Here are a small network's activations along a few directions, averaged over the inputs that share one value of a field.
Related values have similar rows: they may be neighbours, one step apart, or belong to one group.
Random noise pushes rows far along 7 fixed directions. That doesn't count. These rows show it; they differ only by the noise:
32	-34	-88	-155	-366	388	131	174	-195	-157	-98	274	75	-240	-34	50	-175	-113	-20
-283	484	150	221	110	14	209	-13	9	-253	461	209	-82	-88	340	-40	-69	-82	36
-82	334	259	468	96	-82	-197	231	11	-444	194	-55	24	12	561	-130	845	-411	-93
255	36	-45	212	-267	209	201	103	-249	-170	-434	227	327	-289	341	146	13	-336	-242
-88	66	-102	317	285	-87	112	-9	-262	354	-273	-182	296	528	257	428	-670	-231	83
337	-719	-209	-51	-351	-99	-600	118	-184	616	-484	-83	-77	455	-481	117	-83	280	-80
-77	337	210	-77	-37	-15	141	8	160	-386	397	54	-146	15	111	-386	203	-68	45
-4	-219	-153	26	-55	-180	-237	-87	-56	474	122	101	-270	248	-277	108	-595	427	48
537	-358	-492	141	95	-23	-303	432	-124	-389	-328	-378	-86	-452	385	168	-602	-412	81


Values of Voka:
f9: 256	-231	130	70	394	-831	-337	-249	290	342	-87	-496	-224	495	-310	-128	354	276	18
f3: -901	632	253	498	287	423	89	211	-199	-146	263	97	288	-8	717	242	559	-542	100
f15: -831	435	293	-859	-33	554	606	-20	0	-30	497	18	-2	476	-344	-304	-527	-53	476
f4: -287	-104	-338	-153	-11	500	199	57	-194	275	-293	-22	281	-114	-138	278	-641	-23	173
f12: -99	118	9	470	490	-471	-8	-338	171	293	130	38	-100	-1	138	260	160	255	-120
f14: 490	-518	-308	-9	-137	-65	-543	429	-87	-293	-211	-161	-256	-344	-111	121	130	-201	-39
f1: -47	-199	13	-444	11	154	118	-27	-276	313	-305	-98	133	68	-276	167	-443	-65	133
f8: 66	-16	-174	2	-294	202	166	-56	-87	-24	-4	544	19	-476	-220	335	-163	209	-177
f6: 14	-364	-57	165	-92	173	-499	434	-285	90	-529	-315	332	458	137	355	320	-428	-37
f10: -25	-187	-184	-208	-424	229	-213	89	136	-62	319	202	-279	-217	-352	-185	-35	369	62
f11: 457	-150	-422	-392	288	245	113	429	275	-970	-20	-766	73	-317	148	-105	-106	-651	328
f7: -258	301	173	61	457	-74	389	-271	131	85	5	-127	230	81	188	-50	68	-16	131
f13: 91	91	105	54	205	-366	-226	82	100	-321	363	-40	-375	-421	124	-54	353	4	28
f5: -101	211	-126	449	636	-377	-89	-260	285	141	423	-222	-181	288	312	74	-407	367	68
f2: -328	-15	41	209	227	33	-74	-63	-133	248	140	50	12	-369	147	393	-119	80	69
Each value of Voka is a pair of two hidden parts, and every pair occurs once (5 first parts, 3 second parts).
Changing only the second part turns f7 into f2. f11 has the same second part as f7; what does that change turn f11 into?
Answer: f8
Changing only the second part turns f6 into f5. f13 has the same second part as f6; what does that change turn f13 into?
Answer: f12

Values of Fom:
w5: 71	-175	34	-82	84	4	-3	60	-64	221	-426	-219	221	288	56	-63	-26	-78	-16
w2: -73	13	-260	-95	-63	239	170	67	-98	-83	136	203	-75	-277	-121	331	-577	33	47
w9: -139	10	-36	294	51	-182	-366	73	-47	-8	379	252	-335	-114	47	250	97	183	5
w6: -184	110	-176	486	316	-81	-112	186	-248	70	97	-97	35	119	411	438	-472	-129	66
w10: -224	38	-84	-288	-117	380	-53	312	-54	-292	114	-77	4	215	-120	71	-145	-274	274
w13: 85	-38	-111	-129	-216	215	116	59	-115	-155	-99	196	43	-331	-175	211	-104	-62	-13
w7: -72	-173	-182	-408	-90	338	164	-14	-102	198	-104	77	91	-147	-248	85	-549	58	209
w11: 207	98	-98	310	465	-608	68	-412	279	98	189	-64	-190	-240	199	-26	-345	307	-102
w12: -129	142	-102	-16	26	63	147	158	-51	-228	161	-25	-7	66	108	137	-245	-95	122
w4: -187	-191	-175	-80	-94	267	-235	238	-249	154	-75	-89	-38	194	-86	189	-341	-87	218
w1: -125	149	-12	-348	93	47	54	-56	361	-289	603	53	-453	-449	-283	-367	-139	318	211
w14: 127	-88	-59	49	172	-38	-98	63	131	-206	69	-204	-153	-194	36	43	159	-125	17
w8: 147	-9	-160	383	-198	129	126	44	-246	-16	-256	312	206	-662	485	257	-312	-110	-270
w17: -679	444	363	-257	107	371	302	100	55	-283	639	108	-16	205	-131	65	386	-106	239
w3: -332	94	-123	104	360	-109	-248	185	35	45	425	-262	-291	20	159	-4	-448	-4	303
w18: 191	-5	-6	130	52	-167	8	-119	16	-107	-102	-10	-41	-371	231	-178	10	21	-57
w15: -172	-73	88	-749	-302	199	-127	101	237	-177	557	-55	-426	321	-628	-622	-2	263	293
w16: 222	-80	9	396	255	-258	-166	-88	-9	244	-398	-215	232	55	317	128	344	-120	-164
The values of Fom form a ring.
List every value one step from w2, in the order listed.
Answer: w9, w13
List every value one step from w1, in the order listed.
Answer: w11, w16
List every value one step from w18, in the order listed.
Answer: w5, w7
List every value one step from w4, in the order listed.
Answer: w8, w15
